A small network was trained on made-up records. Each row is its average activation on records with the value named, seen along a few directions.
Related values have similar rows: they may be neighbours, one step apart, or belong to one group.
(in the rows, 500 means zero)
Strong random noise was added to every row along 5 fixed directions; ignore it. To show where, here is one row again and again, with new noise each time:
[549 556 311 562 396 606 577 487 458 513 560 347 581 575 436 379]
[690 560 449 534 515 461 396 492 682 626 590 680 491 704 525 433]
[702 342 458 367 131 659 600 253 537 806 769 974 464 809  38 613]
[516 664 316 754 453 646 249 596 541 922 496 687 320 860 428 559]
[732 570 464 524 429 410 429 646 554 701 560 552 338 532 461 559]
[489 444 697 541 761 458 364 569 534 371 581 531 550 473 609 553]
[590 423 609 476 392 483 532 691 291 607 593 416 309 299 298 753]


Field F:
f3: [587 408 571 403 414 442 551 553 442 490 619 525 460 419 451 612]
f2: [600 511 373 524 438 516 519 503 554 530 582 506 545 610 478 379]
f8: [302 451 490 551 446 627 436 546 296 580 431 410 360 533 434 642]
f6: [480 380 399 295 209 637 822 180 399 379 476 516 624 519 252 351]
f12: [155 567 538 679 618 609 414 612 329 573 388 388 464 355 487 720]
f10: [512 279 716 229 400 383 835 312 553 204 661 518 782 167 421 539]
f1: [670 365 430 299 272 501 717 288 576 358 629 531 631 569 451 345]
f5: [765 550 494 257 521 213 704 376 735 237 398 490 625 336 696 212]
f7: [698 502 558 296 394 296 620 434 657 534 506 621 505 335 445 523]
f9: [372 476 536 467 485 567 498 471 450 454 394 498 423 497 487 495]
f11: [185 390 722 471 782 521 554 340 425 160 431 490 718 341 594 513]
f4: [393 564 487 575 571 453 372 705 360 552 289 270 290 396 623 555]
The values of F form a line.
Q: Fewest steps between f10 and f2?
A: 11
Q: Which values are neighbours of f8? Give them in the order they are listed.
A: f1, f4
Q: Which values are neighbours of f6? Give them in the order they are listed.
A: f5, f9

Field T:
t4: [770 401 517 337 403 404 662 490 526 487 725 525 541 416 294 505]
t7: [683 576 536 295 430 252 706 496 565 339 396 382 558 180 548 427]
t1: [421 422 453 521 447 645 551 461 356 398 474 348 496 597 480 378]
t2: [551 547 427 527 711 430 494 372 782 249 630 470 869 613 746 202]
t11: [525 412 693 333 566 339 484 498 582 279 431 471 486 346 664 469]
t6: [186 656 307 736 731 721 462 227 561 331 294 499 810 628 595 234]
t8: [674 415 464 391 358 551 597 465 411 539 626 591 412 608 353 474]
t3: [536 560 381 499 280 508 614 518 583 628 564 444 619 508 491 511]
t5: [467 652 448 697 544 502 282 588 648 759 539 639 472 680 576 609]
t9: [303 808 218 755 506 585 324 620 473 770 201 379 339 675 671 437]
t10: [509 438 373 421 234 593 646 494 329 555 448 343 339 465 382 503]
t12: [549 457 614 591 770 460 259 563 592 543 567 701 423 654 574 537]
The values of T form a line.
Q: Going along T from t6 by way of its neighbour t7, in what order are t11, t3, t9, t10 met?
A: t9, t11, t10, t3
Q: Which values are neighbours of t4? Give them in the order they are listed.
A: t2, t12
